Here are a small network's activations along a few directions, averaged over the inputs that share one value of a field.
Values that are neighbours, or in one group, have similar rows; names and order tell nothing.
In the rows, 500 means zero.
Strong random noise was added to every row along 3 fixed directions; ignore it. To show where, here is one row again and again, with new noise each time:
[629 286 311 344 710 181 659 603 551 449 210 542 532 427 532]
[549 347 498 439 566 390 546 492 508 524 456 460 573 460 503]
[632 409 521 592 513 402 558 504 432 613 530 404 604 570 547]
[525 427 543 603 343 609 589 569 440 556 609 495 457 605 462]
[527 427 619 597 397 578 505 463 436 605 663 409 567 565 489]


L, 20 values:
l6: [607 716 569 915 440 470 502 585 350 661 584 360 578 742 624]
l16: [627 523 508 321 733 231 411 347 531 533 405 378 590 358 640]
l1: [551 644 589 708 489 505 456 516 322 639 514 420 595 691 540]
l8: [546 629 566 500 543 504 484 507 517 490 556 527 567 528 445]
l9: [516 449 467 484 477 388 583 675 428 476 393 518 411 457 520]
l3: [473 588 588 657 493 510 478 344 493 564 623 404 611 619 484]
l10: [535 542 359 499 539 393 443 419 448 598 432 508 575 643 553]
l18: [512 456 357 312 537 473 500 606 591 424 392 557 383 288 502]
l4: [412 520 424 447 483 525 412 418 638 426 461 532 490 475 442]
l17: [514 485 593 395 648 445 457 445 544 616 556 393 611 310 579]
l15: [471 490 542 554 387 542 342 368 527 457 680 462 530 496 500]
l7: [540 541 396 616 523 498 581 501 411 503 440 556 550 690 490]
l5: [576 369 385 461 524 439 497 476 526 453 413 481 471 399 585]
l2: [470 524 559 618 482 451 496 572 451 425 504 504 476 502 571]
l13: [486 622 617 482 668 526 414 387 459 632 534 462 617 493 515]
l20: [642 443 358 668 503 378 661 647 426 570 486 447 489 644 563]
l12: [501 599 557 514 498 554 568 491 503 483 588 521 488 420 521]
l19: [575 502 558 681 456 493 519 468 496 514 605 432 618 600 524]
l14: [461 614 589 405 528 648 301 337 484 563 526 446 572 455 509]
l11: [555 591 542 438 574 462 355 406 541 518 441 476 510 433 510]
Each value of L is a pair of two hidden parts, and every pair occurs once (4 first parts, 5 second parts).
Q: Changing only the second part turns l16 into l2. l14 has the same second part as l16; what does that change turn l14 into?
A: l1
Q: Changing only the second part turns l19 into l15. l3 has the same second part as l19; what does that change turn l3 into?
A: l4
Q: Changing only the second part turns l7 into l10. l20 has the same second part as l7; what does that change turn l20 into?
A: l5

V, 20 values:
v8: [381 667 703 507 283 770 247 362 565 538 696 539 410 515 427]
v1: [666 455 503 640 522 338 628 617 410 572 607 424 535 469 645]
v12: [432 475 327 509 287 616 677 740 487 383 314 784 241 742 359]
v7: [451 607 515 519 357 667 433 442 399 670 624 463 530 584 451]
v17: [537 579 419 403 653 465 386 370 611 540 431 505 592 518 502]
v6: [453 399 507 369 453 465 430 485 571 518 434 484 384 351 496]
v11: [622 556 491 684 444 615 604 663 393 535 601 486 444 502 537]
v15: [559 557 379 501 699 336 608 629 535 387 232 673 458 591 482]
v9: [445 374 402 533 471 437 774 718 561 376 379 595 362 495 491]
v18: [445 665 657 398 647 524 350 377 627 505 529 489 556 344 434]
v19: [364 496 468 290 650 385 398 330 631 384 345 590 585 458 404]
v10: [407 325 341 185 602 536 511 509 582 346 414 583 414 365 442]
v4: [134 495 602 335 476 696 426 477 547 366 569 580 460 374 371]
v3: [451 412 491 537 587 449 616 598 458 473 440 542 485 485 503]
v20: [413 407 678 614 383 611 441 241 468 497 728 329 603 505 445]
v2: [594 280 397 312 553 452 631 477 600 395 397 570 497 375 523]
v16: [620 608 609 562 548 425 440 589 386 680 528 418 577 524 571]
v13: [551 545 362 441 435 473 502 621 488 405 356 589 355 481 544]
v5: [304 504 604 562 258 781 506 435 450 486 707 465 513 601 396]
v14: [554 406 605 531 498 442 333 323 548 495 663 256 605 344 607]
Each value of V is a pair of two hidden parts, and every pair occurs once (4 first parts, 5 second parts).
Q: Changing only the second part turns v9 into v20. v15 has the same second part as v9; what does that change turn v15 into?
A: v19
Q: Changing only the second part turns v2 into v14. v7 has the same second part as v2; what does that change turn v7 into?
A: v13
Q: Changing only the second part turns v18 into v17. v11 has the same second part as v18; what does that change turn v11 into?
A: v10

Y, 13 values:
y2: [632 582 464 566 485 457 548 697 518 557 414 535 447 560 497]
y4: [371 383 549 441 552 509 643 491 483 427 506 467 452 401 466]
y7: [702 616 565 453 643 223 280 424 484 659 549 400 622 375 663]
y12: [332 397 543 551 412 649 567 494 441 585 629 461 561 573 409]
y3: [566 368 524 285 808 370 416 299 621 509 551 373 748 176 556]
y1: [503 628 490 638 417 507 356 266 359 586 593 502 647 787 505]
y13: [400 411 699 766 365 491 617 455 498 480 704 405 549 577 496]
y6: [684 474 401 613 360 546 721 835 342 454 477 515 259 458 536]
y11: [274 592 493 276 461 713 386 394 596 330 489 670 435 523 315]
y8: [863 541 211 833 330 410 645 586 343 663 442 359 406 842 712]
y9: [363 659 680 349 815 388 301 346 554 513 413 454 745 360 489]
y10: [615 628 555 565 691 341 352 447 515 616 417 472 687 545 561]
y5: [499 270 495 329 514 484 434 425 623 451 399 461 494 311 560]
Y is arranged as a tree with 4 forks.
Q: Which values are neighbours of y3? Give them in the order they are listed.
A: y2, y4, y6, y5
Q: Which values are neighbours of y9? Give them in the order they are listed.
A: y10
Q: Which values are neighbours of y1? Give them in the order they are listed.
A: y11
